Each row below holds a small network's activations on one input, seen along a few directions.
In each table, some parts of the input vary, and every possible input appears once, in random order.
Descriptions start from the smaller parts, as in this example, which fits no table here: one of 4 places along a line, together with either a single point or one of 11 places around a ring or (one of 3 separate values, together with one of 5 places around a ring).
Shared parts are said once, and a part with two or three values counts as separate values.
In the rows, zero is written as 128.

Other details of the inputs shift rows strongly along three fixed directions, in all tables alike. That doesn't count.

Table:
x1: [131 121 134 127 129 123 135 131 131 118 132 134 130]
x2: [127 128 135 127 132 123 134 131 133 121 121 130 129]
x3: [130 123 134 127 130 123 135 131 131 119 129 133 130]
x4: [121 125 120 110 115 132 109 110  93 152 149 100 126]
x5: [133 120 135 129 131 129 139 129 131 121 129 132 130]
x6: [135 135 130 127 128 129 124 133 131 118 133 135 133]
x7: [126 130 135 128 129 123 130 132 133 119 124 130 128]
x8: [135 134 130 127 127 130 123 134 130 117 135 136 132]
x9: [137 133 130 126 129 136 127 134 132 121 133 136 131]
x10: [127 130 135 128 128 122 132 132 132 119 125 132 130]
x11: [109 138 111 115 125 136 113 122  99 153 141  95 132]
x12: [131 135 132 128 127 125 126 133 130 119 131 136 132]
x13: [123 138 135 131 135 125 125 129 136 123 127 132 122]
x14: [134 121 135 129 135 132 141 131 130 126 122 132 131]
x15: [111 137 112 113 126 141 118 122 101 157 140  94 131]
x16: [126 132 135 129 128 124 127 133 133 120 129 134 132]
x17: [130 124 133 128 127 124 132 131 131 117 136 135 129]
x18: [109 122 118 116 124 135 129 121 100 155 135  89 136]
x19: [135 120 135 129 134 133 140 131 130 125 124 132 130]
x20: [135 119 135 130 133 133 141 130 130 124 126 133 130]
x21: [130 124 134 127 131 122 136 131 132 120 127 133 131]
x22: [130 124 134 128 126 123 131 131 131 116 135 135 130]
x23: [ 97  78  47 145 102 148 121  87 143 145  65 177 113]
x24: [139 129 140 125 123 121 120 119 125 122 134 140 118]
x25: [131 129 135 131 142 132 140 129 132 130 115 129 122]
x26: [ 95  85  46 147 109 148 120  84 146 148  63 175 103]
x27: [129 126 134 127 131 122 135 131 132 121 125 132 131]
x28: [116 126 110 112 118 143 119 122  99 151 153  99 138]
x29: [128 139 133 130 129 125 125 132 131 121 127 134 128]
x30: [132 123 135 129 133 128 139 129 131 123 124 131 131]
x31: [128 132 135 131 140 127 138 126 134 127 118 128 121]
x32: [129 128 136 131 136 128 138 129 133 125 118 128 127]
x33: [128 139 133 130 130 125 125 133 131 122 126 134 125]
x34: [132 140 131 129 131 129 123 133 132 121 126 132 129]
x35: [136 119 134 130 134 134 142 130 129 125 128 133 130]
x36: [130 136 132 128 126 124 126 133 130 120 129 135 132]
x37: [136 122 143 124 124 119 126 118 126 122 131 137 116]
x38: [142 117 144 126 132 129 135 117 125 130 123 135 117]
x39: [132 132 131 128 125 126 125 133 129 117 136 137 132]
x40: [134 139 132 127 132 135 127 133 134 125 124 132 128]
x41: [133 138 131 128 129 130 122 133 132 119 126 132 131]
x42: [132 133 132 128 126 125 126 133 130 118 134 136 132]
x43: [131 141 131 129 132 129 122 133 132 122 126 132 126]
x44: [106 138 113 116 124 132 115 120 100 153 143  95 130]
x45: [106 123 115 114 118 129 122 123  99 150 143  94 138]
x46: [125 132 136 129 129 125 125 133 134 120 127 132 130]
x47: [129 126 134 127 127 123 131 132 131 117 132 134 130]
x48: [125 136 134 129 135 122 130 129 134 123 123 130 120]
x49: [128 128 134 129 127 126 126 133 132 118 136 136 132]
x50: [126 132 135 129 130 123 131 131 133 121 123 131 126]
x51: [138 132 130 126 128 136 128 133 132 121 136 136 131]
x52: [104 130 116 116 124 129 121 121 100 153 139  92 129]
x53: [128 126 134 129 126 126 126 132 132 117 138 137 132]
x54: [124 135 136 130 132 125 125 132 134 122 126 132 125]
x55: [231 114  79 243  75  68  84 185 222 210 152  49 122]
x56: [129 127 134 128 128 122 131 132 131 118 130 133 131]
x57: [131 121 133 127 130 124 136 130 131 119 134 135 130]
x58: [128 141 132 130 133 124 125 131 131 123 127 134 123]
x59: [144 129 139 123 126 131 122 120 128 126 131 138 118]
x60: [129 131 135 131 140 127 138 128 133 127 117 128 122]
x61: [131 126 135 129 133 127 140 129 132 124 119 130 131]
x62: [127 131 135 129 129 124 126 133 133 120 131 135 133]
x63: [ 97  85  43 144  91 142 105  89 142 133  86 185 114]
x64: [131 127 136 131 139 133 140 131 132 129 115 129 124]
x65: [113 118 117 116 126 138 132 122  98 158 136  92 139]
x66: [105 125 117 115 125 129 125 122 100 155 137  91 131]
x67: [137 119 143 124 127 118 130 117 127 124 128 136 117]
x68: [137 134 130 126 130 135 128 133 133 123 131 135 132]
x69: [133 122 135 129 132 129 138 130 131 121 126 132 130]
x70: [126 133 134 129 138 122 134 128 135 125 121 129 121]
x71: [131 144 130 129 135 129 122 130 133 123 126 132 123]
x72: [124 137 135 131 135 124 125 131 134 123 127 132 124]
x73: [133 143 131 128 137 134 127 130 135 127 125 131 122]
x74: [133 140 132 127 133 135 127 133 134 126 124 132 125]
x75: [126 132 134 129 137 122 134 129 133 125 120 130 122]
x76: [125 134 136 130 131 125 126 132 134 122 127 132 128]
x77: [111 126 111 115 115 133 117 122  96 147 155 101 138]
x78: [125 133 135 129 132 123 130 132 133 121 123 130 123]
x79: [137 132 129 128 127 131 124 132 130 117 139 137 132]
x80: [129 126 134 129 127 126 127 131 132 117 140 137 131]
x81: [136 132 129 128 126 130 123 133 130 116 137 136 132]
x82: [110 122 118 117 128 139 131 122  99 160 132  89 134]
x83: [131 124 135 129 134 127 139 129 132 124 122 131 131]
x84: [127 129 135 129 128 125 127 132 133 119 134 135 133]
x85: [112 131 111 113 119 136 114 123  98 149 145  97 140]
x86: [128 129 136 131 137 128 138 129 133 126 117 128 124]
x87: [107 122 116 113 121 128 126 122  99 153 139  92 138]
x88: [127 129 135 128 134 123 135 130 133 123 120 130 127]
x89: [135 124 143 126 124 121 121 119 128 123 134 139 118]
x90: [136 136 131 126 130 134 128 134 133 124 129 134 132]
x91: [132 125 136 130 136 133 140 131 132 127 116 129 128]
x92: [134 138 130 127 128 129 124 133 131 120 128 134 133]
x93: [134 120 134 130 132 129 140 128 131 121 131 133 130]
x94: [139 118 143 126 130 124 133 116 126 126 125 134 117]
x95: [129 137 133 129 127 125 125 133 131 119 127 133 130]
x96: [135 137 132 126 131 135 127 134 134 124 125 132 130]
Each input here is: one of 8 places along a line, together with either a single point or one of 11 places along a line.
Question: The inputs of x46 and x91 match in every part but the place on the line of 8. If x49 is changed in the same way as x46 into x91, which row does it become?
Answer: x19
Question: The inputs of x37 and x67 match in every part but the place on the line of 8. If x47 is changed in the same way as x37 into x67, which row does it become?
Answer: x3
Question: Which other rows does x88 become when the place on the line of 8 takes its other values? List them by row number.
Answer: x29, x32, x34, x40, x50, x76, x82
Question: Which other rows agree with x9 in the place on the line of 8? List them by row number.
Answer: x15, x28, x40, x51, x55, x59, x68, x73, x74, x90, x96

Table:
x97: [139 118 129 136 120 114 136 119 143 130 110 136 120]
x98: [ 96  94  65 124 114 139 109  91 105 186 121  98 119]
x99: [ 93 102  77 117  93 132 100 112 100 158 158  86 136]
x100: [137 123 124 139 131 126 136 119 148 134 119 137 110]
x101: [135 119 135 129 124 117 137 124 134 127 113 138 119]
x102: [121 136 168 102 147 132 147 121  94 107 124 132 130]
x103: [188 127 162 167 129  87 128 179 156 171 181  39 147]
x104: [127 124 115 156 130 127 123 122 151 128  96 142 119]
x105: [144 118 139 131 132 111 132 125 138 130 115 128 127]
x106: [115 139 158 101 136 139 131 133 105  97 158 144 146]
x107: [125 120 114 145 133 123 122 124 159 133  95 143 122]
x108: [110 128 165  99 147 140 157 130 109 109 137 132 136]
x109: [146 135 136 134 113 114 113 131 131 120 139 146 134]
x110: [122 123 114 152 125 126 124 127 150 129  96 146 115]
x111: [135 104 121 153 121 124 136 133 148 128 117 139 124]
x112: [128 125 133 131 119 131 121 133 130 113 147 153 142]
x113: [130 126 121 156 129 124 122 131 149 132 102 135 118]
x114: [131 100 115 154 123 129 135 125 146 125 109 148 124]
x115: [ 95 103  88 117 102 131 116 101  79 175 126  87 128]
x116: [141 140 111 138 120 121 117 141 143 115 137 137 134]
x117: [ 89 114  73 113 112 142 129 108  93 176 127  83 138]
x118: [153 125 123 132 124 145 120 124 144 131 120 142 116]
x119: [133 119 102 151 126 127 138 133 147 126 101 146 123]
x120: [113 126 165  98 150 138 157 126 110 109 136 131 140]
x121: [114 155 144  93 142 134 135 135 109  89 147 132 138]
x122: [102 115  87 108  93 121  96 107  87 159 152  81 130]
x123: [134 103 120 149 122 123 137 136 151 130 118 140 122]
x124: [147 120 133 146 127 115 131 123 135 126 113 129 123]
x125: [141 127 119 139 135 121 142 137 148 130 115 128 131]
x126: [200 159 169 173 136  87 132 196 140 170 187  18 147]
x127: [115 142 152  96 162 138 155 131 109 109 125 128 144]
x128: [121 136 167  93 147 127 150 118 103 111 125 131 132]
x129: [146 125 129 150 138 127 131 122 141 131 122 130 113]
x130: [118 143 164 103 156 142 149 123 101 112 135 133 120]
x131: [144 128 138 143 141 127 134 128 134 130 125 130 113]
x132: [117 147 152 106 159 144 155 129 101 104 126 127 141]
x133: [125 135 107 145 114 125 101 129 152 120 117 160 125]
x134: [ 91  94  85 125 111 145 122 102  87 170 135  86 140]
x135: [103 151 165  99 152 138 144 131 112 113 123 129 129]
x136: [137 131  98 147 114 127 115 134 148 120 124 162 136]
x137: [130 122 125 132 117 126 118 132 138 109 143 147 134]
x138: [145 130 110 146 118 124 107 126 148 126 137 154 116]
x139: [135 131  95 144 115 127 114 133 148 116 123 159 132]
x140: [134 119 134 131 125 117 135 127 131 125 113 139 118]
x141: [116 142 164  97 155 141 150 122 107 115 136 133 119]
x142: [136 137 132 127 124 145 116 132 142 125 110 137 129]
x143: [132 126 134 125 142 129 139 118 136 129 122 137 115]
x144: [104 152 165  99 151 138 146 126 114 112 123 127 131]
x145: [135 141 167  88 135 147 135 123 100 107 128 134 137]
x146: [124 122 114 145 128 123 126 123 158 133  96 144 118]
x147: [140 118 118 148 130 124 130 127 150 136 116 141 105]
x148: [139 121 109 138 105 114 107 119 144 115 120 158 121]
x149: [124 145 124 132 121 124 106 133 141 114 129 144 127]
x150: [118 151 154  93 144 135 127 122 109  95 154 136 120]
x151: [129 129 120 131 134 128 145 136 140 125 114 135 127]
x152: [197 164 180 151 116  79 106 183 128 157 208  39 148]
x153: [137 137 125 134 123 130 113 125 134 122 142 156 123]
x154: [102  98  86 108  99 160 110 109  91 171 139  90 144]
x155: [111 129 165  99 146 139 159 125 111 108 137 130 139]
x156: [133 125 113 140 132 126 141 140 143 127 111 136 124]
x157: [143 140 128 133 126 123 113 129 139 118 147 141 117]
x158: [129 141 123 137 118 116 106 137 151 114 131 130 121]
x159: [125 135 109 148 112 126 101 129 151 123 118 163 128]
x160: [116 135 136 130 137 128 131 134 135 125 111 134 120]
x161: [ 89 134 107  72 123 172 125 113  57 157 144  81 154]
Question: What do these inputs look like to the network?
Answer: one of 5 separate values, together with either a single point or one of 4 places along a line or one of 8 places along a line
Question: The inputs of x115 and x110 match in every part but the choice among 5 separate values. If x109 is changed in the same way as x115 into x110, which row does it become?
Answer: x159
Question: The inputs of x143 and x128 match in every part but the choice among 5 separate values. If x157 is changed in the same way as x143 into x128, which row does it become?
Answer: x148
Question: A walk changes only the place on the line of 4. It starts at x136 and steps to x139. List the rest of the walk in order.
Answer: x116, x121
Question: Which other rows does x151 become when the place on the line of 8 takes its other values? List them by row number.
Answer: x117, x119, x125, x126, x127, x132, x156
Question: A walk changes only the place on the line of 8. It starts at x134 and steps to x114. List the rest of the walk in order.
Answer: x111, x123, x108, x155, x120, x103
